Each row below holds a small network's activations on one input, seen along a few directions.
Each table varies a few parts of the input and shows all the possible inputs, shuffled.
A made-up example of a description, with smaller parts first: one of 3 separate values, together with either a single point or one of 11 places around a ring or (one of 4 places along a line, together with one of 8 places around a ring).
Shared parts are said once, and a part with two or three values counts as separate values.

Other details of the inputs shift rows strongly along two fixed directions, in all tables alike. That doesn't count.

Table:
R1: [ 35 -47   1 -50 115  25 -30  18   5  33 -39 -16]
R2: [ 26 -17   0 -48 123  27 -37 -25  34  46 -32  -9]
R3: [  23 -103   29  -58  -41  -48   27  -84  -13   -5   43  -14]
R4: [  1  50 -17  26  74  49 -25  87   3   7 -57  -6]
R5: [-31  67  -7  62 -63   6  17  32  -2 -27   2   6]
R6: [-22 119 -37  56   2  24 -40  62  12  10 -13  63]
R7: [-23   5   8  38 -93 -20  38   7 -20 -38  21 -13]
R8: [ 11 -83  16 -53 -42 -44  21 -80 -12  -3  49 -11]
R9: [ 12 -10  -5 -26  56  13 -19  -3   9  19 -13  -4]
R10: [ 28 -19 -12 -49 114  29 -39  14  10  34 -32  -4]
R11: [  3 -29   2 -21  15  -5   0 -20   1   8   7 -13]
R12: [ 18  15 -13 -39  13 -19 -37 -57  19  32  29  66]
R13: [-27  55  -9  65 -36  19  14  77 -15 -29 -21 -10]
R14: [-28  18   2  41 -93 -21  31  -2 -13 -30  29   0]
R15: [-17  12   7  39 -98 -23  34  12 -22 -38  22   6]
R16: [  9 -72  24 -45 -40 -40  24 -96   2   0  45 -14]
R17: [ 25  -9  -3 -39 117  30 -37  -6  28  42 -36  -3]
R18: [ 26 -94  27 -57 -45 -49  24 -83 -13  -5  43   0]
R19: [-10  62 -20  47  61  53 -20 111  -3  -1 -61 -12]
R20: [-13  -3  10  22 -84 -23  33 -11 -16 -32  24  -4]
R21: [-23  48  -5  59 -66   3  21  55 -17 -34  -4   4]
R22: [ 10 -20   3 -24  14  -5  -4 -28   5   9   7   3]
R23: [  3  -5   2 -14  58  14 -14 -17  22  24 -15 -15]
R24: [-36  60  -4  68 -61   4  19  36  -2 -23   1  -1]
Description of these inputs: one of 2 separate values, together with either a single point or one of 5 places along a line or one of 6 places along a line.
The inputs of R3 and R15 match in every part but the choice among 2 separate values. If R7 is changed in the same way as R3 into R15, which row does it become? -> R20
Change only the choice among 2 separate values in R10. List by row number the other rows that result. -> R8

Table:
R25: [ 13  20 -12 -25  68  14 -39 -15  24  36 -10  27]
R26: [-22  70 -16  59  13  37  -6  86  -2 -11 -38  -5]
R27: [  9 -40   9 -27  -2 -14   7 -33  -2   2  14 -10]
R28: [  4 -49  19 -19 -44 -30  25 -52  -5 -10  29 -12]
R29: [-27  27   2  49 -92 -16  31  17 -17 -35  19  -1]
R30: [  5 -68  22 -32 -72 -48  33 -80 -11 -14  51  -7]
R31: [ 18 -13  -1 -23  67  20 -18  15   6  17 -27  -8]
R32: [-27  42  -5  52 -57   2  18  39 -11 -27   2  -2]
R33: [ 12 -27   5 -24  33   4  -5 -10   3  10  -7 -12]
R34: [ -4  15  -4  16   2   9   0  29  -4  -5 -12  -1]
R35: [-23  56 -13  53 -22  18   4  64  -9 -18 -17   0]
R36: [-27  27   2  48 -92 -14  33  15 -16 -37  19  -2]
R37: [ 26 -58  13 -51  51  -2  -6 -40   7  19  -3 -16]
R38: [ 30 -27  -4 -47 119  31 -34  11  13  35 -39 -14]
R39: [-17  84 -24  60  47  52 -21 111   1  -2 -56   0]
R40: [  4 -68  24 -29 -72 -47  34 -80 -10 -14  50 -10]
R41: [ 28 -41   2 -49  84  13 -23 -10   8  28 -20  -9]
R42: [ 13 -11  -1 -18  69  21 -17  13   9  19 -27 -13]
R43: [ 24 -15  -3 -49  46  -8 -31 -53  20  35  11  33]
R44: [ 22 -19  -3 -53  48  -9 -30 -60  21  36  14  28]
R45: [ -1  21  -9  -7 -11 -12 -15 -31  11  13  21  35]
R46: [ -11  -26   17   11 -103  -41   40  -39  -17  -31   42   -1]
R47: [-29  30   0  51 -93 -16  30  18 -17 -35  21   1]
R48: [-22  70 -20  56  13  36  -9  88  -5 -10 -35  -2]
What do these inputs look like to the network? -> one of 4 places along a line, together with either a single point or one of 5 places along a line
The inputs of R45 and R44 match in every part but the place on the line of 4. If R38 is changed in the same way as R45 into R44, which row does it become? -> R36
List by row number the other rows that have the place on the line of 4 in common with R39. -> R31, R34, R41, R43, R46
Change only the place on the line of 5 in R26. List by row number the other rows that result. -> R28, R37, R40, R42

Table:
R49: [  5  -9   7 -20  31  -2  -7 -49  25  22   4  -3]
R50: [ 45 -84  10 -73 123  24 -19   8  -3  26 -41 -41]
R51: [-43  86  -8  67 -69  -1  11  -4  18 -14  16  14]
R52: [-19  51 -13  48  16  34  -2  73  -2  -9 -34 -14]
R53: [-20  20   6  31 -53  -9  20  -9   1 -16  14  -3]
R54: [ -9  13   2  41 -19  18  21  75 -24 -31 -29 -27]
R55: [ 32  -2 -21 -38   8 -14 -37  14 -19  13  13  69]
R56: [  6 -95  28 -36 -84 -54  45 -74 -24 -24  53 -24]
R57: [  0  19  -6 -19  65  15 -27 -42  37  35  -5   2]
R58: [  8 -87  32 -37 -75 -52  40 -94  -9 -14  52 -17]
R59: [-40  66  -7  71 -75   3  23  33  -5 -30   8   0]
R60: [  5 -10   0   2  41  20  -3  46  -8  -1 -31 -25]
R61: [ 33  17 -25 -29  38   3 -48  42 -14  18  -9  70]
R62: [ -1  16  -4  -8  52  15 -17 -18  26  24 -11  -2]
What do these inputs look like to the network? -> one of 2 separate values, together with either a single point or one of 6 places along a line
The inputs of R58 and R52 match in every part but the choice among 2 separate values. If R61 is changed in the same way as R58 into R52, which row does it become? -> R55
Change only the choice among 2 separate values in R51. List by row number the other rows that result. -> R57
Change only the choice among 2 separate values in R54. List by row number the other rows that result. -> R50
